A small network was shown many inputs. Here are its activations along a few directions, one row for each input.
In each table, some parts of the input vary, and every possible input appears once, in random order.
A made-up example of a description, with smaller parts first: one of 3 separate values, together with either a single point or one of 11 places around a ring or (one of 5 places around a ring, together with one of 6 places along a line).
Shared parts are said once, and a part with two or three values counts as separate values.
(in the rows, 128 means zero)

Other details of the inputs vary at random and push rows far along two fixed directions, the same in every table; ignore that.
These rows show it; all are for the same input, with only those details redrawn:
[118, 88, 92, 143, 180, 107, 138, 127, 158, 108, 130, 98, 94, 120, 151]
[115, 124, 145, 124, 127, 178, 157, 114, 140, 132, 207, 133, 142, 149, 134]
[131, 107, 86, 142, 166, 76, 120, 122, 144, 115, 83, 114, 80, 115, 149]
[135, 111, 80, 142, 163, 65, 115, 121, 140, 116, 65, 117, 74, 112, 150]
[135, 154, 135, 124, 101, 131, 133, 107, 115, 144, 134, 158, 119, 141, 129]
[143, 164, 132, 123, 89, 114, 122, 104, 108, 148, 109, 169, 111, 138, 127]
[129, 145, 139, 123, 107, 149, 140, 109, 124, 140, 159, 152, 126, 144, 129]
[148, 169, 127, 123, 84, 101, 116, 103, 102, 150, 88, 174, 104, 135, 127]

A family of inputs:
x1: [138, 137, 158, 116, 108, 150, 134, 111, 114, 128, 144, 135, 151, 134, 115]
x2: [117, 153, 137, 98, 114, 149, 124, 170, 103, 129, 161, 156, 142, 127, 128]
x3: [143, 115, 98, 144, 154, 73, 103, 136, 134, 105, 37, 97, 107, 86, 130]
x4: [122, 122, 156, 105, 131, 186, 151, 155, 114, 110, 212, 133, 160, 109, 137]
x5: [106, 93, 103, 143, 170, 112, 116, 158, 157, 109, 106, 82, 128, 117, 131]
x6: [129, 130, 151, 134, 121, 172, 142, 131, 134, 147, 179, 123, 165, 135, 113]
x7: [151, 165, 136, 135, 89, 114, 111, 129, 110, 160, 81, 157, 136, 118, 109]
x8: [149, 162, 139, 126, 94, 112, 117, 114, 102, 160, 97, 161, 128, 133, 113]
x9: [114, 76, 109, 135, 183, 126, 150, 122, 162, 80, 150, 85, 107, 120, 149]
x10: [110, 88, 103, 142, 172, 108, 119, 151, 149, 106, 113, 84, 122, 128, 131]
x11: [104, 70, 104, 144, 201, 139, 154, 134, 170, 109, 178, 75, 121, 126, 151]
x12: [150, 120, 71, 131, 165, 57, 105, 173, 112, 121, 55, 122, 81, 79, 160]
x13: [97, 122, 150, 114, 118, 178, 147, 122, 141, 119, 205, 128, 142, 163, 130]
x14: [141, 152, 152, 129, 93, 143, 121, 127, 116, 131, 106, 138, 155, 114, 111]
x15: [128, 166, 135, 115, 84, 98, 107, 118, 102, 144, 77, 167, 110, 147, 118]
x16: [90, 68, 110, 133, 193, 139, 140, 145, 167, 99, 172, 71, 127, 140, 143]
x17: [99, 78, 110, 142, 181, 133, 129, 156, 164, 103, 149, 71, 139, 127, 133]
x18: [145, 103, 105, 142, 161, 80, 112, 131, 132, 102, 66, 95, 109, 102, 129]
x19: [152, 166, 131, 125, 90, 99, 112, 111, 98, 161, 76, 169, 113, 132, 118]
x20: [122, 148, 147, 119, 99, 127, 116, 127, 112, 141, 121, 147, 140, 150, 112]
x21: [148, 169, 127, 123, 84, 101, 116, 103, 102, 150, 88, 174, 104, 135, 127]
x22: [123, 129, 159, 114, 118, 171, 151, 108, 126, 120, 178, 131, 150, 141, 126]
x23: [148, 165, 134, 136, 84, 116, 111, 133, 113, 161, 79, 157, 140, 115, 111]
x24: [103, 131, 154, 129, 111, 178, 133, 148, 139, 134, 172, 122, 173, 142, 112]
x25: [139, 141, 145, 131, 110, 152, 135, 125, 119, 153, 148, 137, 151, 136, 111]
x26: [131, 128, 162, 121, 114, 177, 138, 123, 129, 123, 175, 119, 171, 129, 113]
x27: [126, 123, 159, 113, 122, 171, 147, 111, 127, 121, 178, 126, 156, 140, 123]
Q: Changing only one part turns x1 into x20. The same change can be made to x9. Which row results?
A: x13
Q: Describe the family of inputs behind these rows.
A: one of 3 separate values, together with either a single point or one of 8 places along a line
Q: Change only the choice among 3 separate values in x14. List by row number the other rows that result.
A: x23, x24
Q: Start at x21 and move only the place on the line of 8, one step at a time. The first step leads to x11. Which rows follow, in order?
A: x19, x8, x25, x6, x7, x23

A family of inputs:
x28: [131, 125, 127, 131, 129, 123, 128, 118, 131, 124, 120, 124, 124, 128, 127]
x29: [136, 134, 104, 129, 133, 78, 106, 136, 118, 123, 65, 134, 97, 114, 135]
x30: [120, 120, 127, 128, 134, 132, 131, 128, 135, 123, 137, 121, 128, 133, 130]
x31: [110, 98, 130, 136, 157, 165, 152, 126, 156, 121, 191, 100, 143, 139, 133]
x32: [131, 132, 123, 129, 128, 123, 127, 129, 127, 133, 124, 133, 123, 126, 130]
x33: [129, 122, 126, 122, 138, 134, 132, 138, 125, 120, 142, 126, 128, 119, 136]
x34: [130, 131, 122, 127, 130, 123, 128, 133, 125, 132, 126, 134, 121, 124, 133]
x35: [136, 132, 102, 127, 136, 78, 106, 142, 116, 122, 68, 133, 96, 111, 137]
x36: [125, 119, 131, 124, 139, 144, 137, 134, 131, 120, 154, 121, 134, 124, 133]
x37: [126, 124, 122, 126, 139, 132, 133, 140, 128, 128, 144, 128, 126, 123, 136]
x38: [128, 120, 129, 129, 135, 134, 134, 123, 133, 122, 137, 121, 129, 126, 131]
x39: [148, 213, 212, 106, 11, 192, 113, 132, 74, 179, 139, 194, 213, 144, 71]
x40: [130, 134, 124, 131, 120, 108, 119, 115, 126, 131, 98, 132, 117, 136, 124]
x41: [111, 95, 136, 134, 155, 165, 152, 119, 155, 114, 187, 96, 146, 139, 131]
x42: [133, 138, 120, 130, 118, 98, 113, 119, 121, 131, 84, 136, 110, 130, 125]
x43: [135, 136, 122, 135, 120, 108, 122, 112, 127, 138, 99, 134, 115, 133, 125]
x44: [126, 121, 124, 133, 136, 132, 134, 126, 136, 130, 139, 123, 127, 130, 132]
x45: [107, 103, 133, 126, 152, 164, 147, 137, 148, 115, 189, 106, 145, 137, 134]
x46: [140, 135, 118, 128, 125, 100, 116, 126, 119, 126, 89, 135, 112, 116, 130]
Q: Describe the family of inputs behind these rows.
A: either a single point or (one of 3 separate values, together with one of 6 places along a line)
Q: Change only the place on the line of 6 in x33. List by row number the other rows that result.
A: x28, x36, x38, x41, x46

A family of inputs:
x47: [128, 118, 119, 127, 143, 111, 121, 135, 126, 114, 111, 119, 116, 117, 135]
x48: [132, 123, 106, 138, 137, 81, 108, 128, 130, 123, 62, 119, 104, 120, 128]
x49: [155, 216, 155, 104, 28, 111, 114, 82, 71, 175, 93, 228, 104, 163, 116]
x50: [125, 123, 133, 126, 132, 135, 133, 123, 131, 118, 136, 122, 131, 127, 127]
x51: [128, 124, 139, 124, 132, 153, 141, 132, 127, 128, 164, 128, 140, 126, 130]
x52: [131, 119, 114, 126, 143, 103, 120, 129, 128, 114, 97, 118, 112, 115, 135]
x53: [120, 131, 123, 128, 127, 121, 120, 140, 128, 127, 115, 128, 125, 128, 129]
x54: [119, 131, 135, 127, 126, 155, 136, 139, 133, 136, 163, 130, 144, 132, 127]
x55: [119, 128, 150, 125, 117, 162, 140, 120, 135, 130, 166, 127, 152, 143, 119]
x56: [121, 121, 137, 134, 130, 153, 139, 125, 138, 134, 160, 120, 145, 136, 125]
x57: [131, 122, 134, 132, 129, 146, 138, 120, 134, 128, 149, 123, 137, 130, 127]
x58: [126, 125, 135, 124, 132, 153, 139, 137, 129, 130, 165, 127, 142, 128, 130]
x59: [135, 115, 103, 138, 147, 82, 112, 125, 134, 112, 70, 111, 101, 114, 134]
x60: [131, 123, 133, 125, 133, 146, 140, 127, 128, 127, 152, 126, 137, 125, 132]
x61: [131, 120, 121, 137, 137, 120, 128, 124, 137, 129, 119, 118, 124, 123, 129]
x62: [124, 126, 131, 121, 131, 134, 128, 138, 125, 121, 138, 125, 132, 129, 130]
x63: [133, 125, 131, 130, 129, 136, 136, 123, 130, 127, 138, 126, 130, 123, 129]
x64: [125, 123, 115, 128, 136, 109, 117, 142, 127, 120, 107, 123, 118, 122, 132]
x65: [129, 123, 116, 137, 139, 108, 120, 130, 133, 134, 105, 120, 121, 124, 125]
x66: [131, 131, 119, 129, 131, 120, 123, 139, 126, 132, 121, 132, 124, 120, 130]
x67: [115, 121, 140, 128, 129, 151, 134, 130, 136, 130, 157, 119, 148, 143, 119]
Q: Describe the family of inputs behind these rows.
A: either a single point or (one of 2 separate values, together with one of 10 places around a ring)
Q: Change only the choice among 2 separate values in x65. List by row number the other rows that result.
A: x67
Q: Change only the place on the ring of 10 in x59. List by row number the other rows that result.
A: x47, x48, x50, x52, x53, x55, x62, x64, x67

A family of inputs:
x68: [88, 72, 130, 127, 176, 166, 159, 109, 172, 92, 224, 81, 121, 169, 144]
x69: [185, 210, 193, 141, 16, 124, 90, 91, 94, 174, 30, 166, 181, 115, 55]
x70: [178, 106, 67, 145, 194, 48, 116, 170, 126, 125, 46, 114, 81, 52, 156]
x71: [183, 204, 190, 136, 15, 119, 107, 52, 96, 180, 34, 174, 163, 141, 65]
x72: [106, 151, 189, 101, 77, 199, 148, 95, 114, 135, 220, 166, 159, 185, 116]
x73: [123, 114, 63, 155, 162, 54, 82, 202, 142, 141, 31, 101, 107, 106, 131]
x74: [120, 159, 189, 93, 73, 204, 120, 154, 98, 134, 197, 152, 198, 155, 103]
x75: [148, 191, 179, 96, 56, 159, 131, 109, 73, 142, 149, 191, 152, 134, 112]
x76: [82, 78, 139, 118, 182, 176, 149, 149, 157, 88, 216, 73, 152, 144, 136]
x77: [133, 107, 111, 129, 161, 133, 146, 140, 132, 106, 158, 117, 122, 89, 149]
x78: [167, 148, 129, 130, 118, 152, 165, 90, 121, 155, 198, 158, 114, 131, 145]
x79: [110, 184, 158, 121, 52, 153, 116, 121, 107, 190, 148, 189, 153, 174, 105]
x80: [146, 90, 122, 174, 145, 89, 127, 63, 160, 129, 39, 72, 123, 123, 114]
x81: [84, 60, 59, 161, 217, 118, 147, 128, 206, 121, 168, 63, 87, 160, 155]
x82: [90, 147, 164, 123, 81, 205, 154, 114, 143, 178, 220, 173, 163, 195, 117]
x83: [103, 84, 71, 157, 187, 78, 98, 196, 153, 110, 77, 82, 117, 100, 136]
x84: [126, 128, 115, 116, 137, 81, 97, 155, 114, 106, 68, 118, 115, 119, 127]
x85: [80, 88, 122, 138, 180, 178, 146, 182, 174, 119, 208, 82, 166, 142, 128]
x86: [131, 85, 149, 166, 156, 153, 117, 141, 174, 108, 117, 57, 198, 88, 88]
x87: [149, 160, 142, 108, 95, 111, 106, 154, 84, 119, 70, 158, 131, 87, 122]
x88: [169, 190, 157, 118, 66, 159, 146, 101, 69, 174, 162, 201, 133, 119, 118]
x89: [152, 105, 71, 142, 162, 44, 121, 100, 138, 94, 48, 120, 45, 108, 163]
x90: [73, 76, 115, 143, 189, 180, 155, 173, 186, 134, 217, 75, 152, 156, 139]
x91: [143, 73, 62, 159, 205, 70, 135, 110, 165, 98, 109, 85, 55, 98, 186]
x92: [129, 154, 143, 110, 91, 100, 111, 111, 93, 122, 82, 158, 104, 122, 131]
x93: [160, 187, 212, 137, 45, 181, 126, 75, 116, 167, 127, 152, 213, 143, 60]
x94: [137, 104, 88, 124, 165, 58, 89, 170, 118, 80, 24, 105, 103, 76, 144]
x95: [94, 154, 171, 115, 76, 200, 144, 123, 130, 164, 212, 169, 170, 179, 114]
x96: [195, 190, 128, 120, 81, 86, 105, 159, 62, 173, 42, 196, 117, 72, 121]
x97: [122, 118, 117, 118, 133, 75, 102, 124, 119, 106, 73, 124, 90, 134, 136]
x98: [120, 116, 59, 153, 173, 50, 89, 187, 148, 139, 33, 96, 96, 113, 131]
x99: [112, 159, 114, 140, 99, 91, 116, 98, 128, 157, 93, 165, 87, 164, 128]
x100: [192, 212, 138, 123, 45, 111, 125, 81, 56, 182, 85, 227, 92, 117, 122]
x101: [97, 74, 127, 128, 173, 172, 171, 104, 164, 86, 224, 84, 116, 150, 153]
x102: [153, 86, 116, 176, 145, 82, 128, 53, 168, 130, 40, 68, 114, 133, 120]
x103: [142, 67, 81, 148, 229, 126, 160, 160, 163, 110, 182, 69, 111, 76, 168]
x104: [142, 104, 84, 127, 168, 49, 113, 126, 132, 89, 41, 115, 68, 91, 158]
x105: [142, 157, 177, 101, 82, 210, 165, 104, 107, 142, 235, 169, 164, 139, 131]
x106: [124, 128, 106, 123, 132, 87, 86, 174, 112, 124, 68, 118, 130, 116, 122]
x107: [75, 72, 126, 129, 182, 171, 158, 124, 169, 103, 220, 84, 135, 166, 137]
x108: [104, 152, 178, 97, 79, 194, 138, 115, 117, 148, 213, 157, 171, 180, 108]
x109: [180, 189, 119, 113, 70, 77, 113, 86, 80, 149, 49, 203, 84, 115, 133]
x110: [71, 82, 123, 141, 185, 179, 154, 165, 176, 120, 215, 81, 152, 149, 138]
x111: [158, 191, 138, 97, 69, 82, 92, 135, 70, 128, 24, 180, 116, 109, 113]
x112: [88, 72, 135, 124, 175, 178, 170, 115, 155, 84, 222, 87, 126, 142, 150]
x113: [103, 112, 116, 122, 157, 127, 118, 164, 134, 113, 146, 100, 153, 133, 117]
x114: [100, 74, 131, 125, 179, 182, 180, 114, 158, 85, 231, 92, 126, 132, 152]
x115: [106, 158, 179, 100, 82, 198, 135, 129, 113, 149, 211, 154, 181, 175, 107]
x116: [147, 187, 121, 113, 64, 64, 98, 86, 97, 152, 42, 191, 81, 167, 111]
x117: [164, 165, 129, 112, 103, 108, 114, 145, 92, 134, 84, 161, 125, 84, 129]
x118: [110, 111, 64, 154, 174, 46, 106, 126, 147, 124, 42, 112, 59, 137, 145]
x119: [127, 86, 90, 129, 197, 79, 119, 163, 145, 74, 76, 84, 100, 71, 152]
x120: [155, 161, 179, 99, 80, 214, 149, 155, 93, 143, 211, 164, 191, 117, 125]
x121: [91, 78, 138, 116, 179, 179, 161, 144, 152, 81, 214, 78, 146, 125, 145]
Q: Changing only one part turns x106 into x108. The same change can be made to x73. Which row results?
A: x79
Q: Describe the family of inputs behind these rows.
A: one of 6 places along a line, together with either a single point or one of 8 places along a line
Q: Change only the place on the line of 6 in x121. List by row number the other rows that result.
A: x92, x94, x101, x111, x112
Q: Start at x120 and move only the place on the line of 6, one step at a time. The first step leads to x117. Which rows follow, in order?
A: x77, x105, x109, x91

A family of inputs:
x122: [105, 76, 121, 136, 183, 165, 160, 121, 172, 91, 193, 86, 127, 121, 147]
x123: [143, 84, 71, 157, 194, 54, 121, 125, 146, 111, 53, 92, 72, 87, 154]
x124: [157, 185, 121, 114, 83, 76, 102, 128, 82, 166, 51, 189, 97, 121, 127]
x125: [110, 160, 171, 115, 75, 178, 138, 106, 126, 147, 172, 158, 160, 164, 108]
x126: [131, 119, 79, 151, 143, 57, 99, 125, 146, 125, 36, 113, 82, 117, 136]
x127: [151, 167, 118, 131, 89, 67, 99, 110, 101, 165, 28, 163, 102, 130, 114]
x128: [140, 117, 79, 129, 167, 50, 100, 144, 119, 118, 56, 124, 79, 107, 145]
x129: [127, 153, 171, 116, 85, 172, 134, 106, 116, 158, 178, 152, 167, 168, 101]
x130: [133, 176, 171, 106, 74, 183, 146, 130, 96, 169, 195, 185, 160, 153, 118]
x131: [139, 161, 163, 121, 76, 185, 149, 99, 120, 146, 186, 168, 154, 143, 122]
x132: [87, 67, 100, 130, 206, 153, 156, 157, 174, 86, 199, 73, 118, 121, 159]
x133: [145, 170, 178, 115, 72, 188, 155, 95, 101, 163, 187, 174, 164, 146, 115]
x134: [119, 58, 109, 139, 213, 149, 161, 127, 173, 91, 196, 58, 127, 119, 149]
x135: [111, 99, 135, 135, 153, 156, 143, 124, 150, 127, 183, 99, 149, 152, 117]
x136: [157, 177, 126, 119, 79, 78, 105, 96, 97, 135, 36, 175, 91, 115, 126]
x137: [96, 67, 92, 142, 202, 153, 153, 160, 177, 96, 204, 74, 118, 120, 162]
x138: [120, 72, 57, 167, 211, 40, 115, 141, 162, 109, 42, 66, 76, 103, 148]
x139: [105, 62, 100, 132, 214, 146, 154, 159, 165, 97, 204, 71, 127, 126, 153]
x140: [97, 76, 117, 123, 187, 158, 149, 150, 151, 95, 201, 91, 129, 134, 151]
x141: [122, 159, 169, 96, 82, 174, 139, 127, 98, 139, 190, 169, 153, 156, 125]
x142: [111, 161, 171, 119, 76, 179, 139, 107, 125, 146, 173, 158, 160, 164, 106]
x143: [155, 152, 147, 133, 97, 110, 72, 206, 99, 129, 16, 108, 204, 65, 78]
x144: [141, 181, 117, 111, 87, 74, 97, 128, 93, 137, 47, 180, 88, 120, 133]
x145: [135, 101, 122, 154, 161, 94, 72, 223, 134, 107, 25, 58, 184, 44, 94]
x146: [121, 165, 185, 112, 64, 182, 137, 104, 106, 151, 177, 163, 169, 175, 103]
x147: [133, 123, 73, 139, 153, 57, 101, 146, 132, 118, 55, 126, 70, 102, 155]
x148: [129, 129, 159, 116, 113, 171, 149, 103, 120, 119, 183, 136, 146, 143, 126]
x149: [151, 182, 121, 135, 65, 76, 94, 108, 106, 160, 33, 175, 102, 137, 114]
x150: [168, 174, 116, 134, 76, 78, 104, 101, 100, 146, 41, 177, 89, 114, 127]
x151: [89, 54, 115, 138, 199, 147, 151, 135, 178, 92, 182, 56, 135, 143, 142]
x152: [118, 97, 141, 121, 150, 163, 152, 111, 139, 104, 184, 107, 138, 134, 139]
x153: [151, 171, 182, 111, 67, 183, 148, 93, 94, 155, 190, 172, 163, 152, 104]
Q: Changing only one part turns x142 into x125. The same change can be made to x145. Which row results?
A: x143
Q: Describe the family of inputs behind these rows.
A: one of 2 separate values, together with either a single point or (one of 3 separate values, together with one of 5 places around a ring)
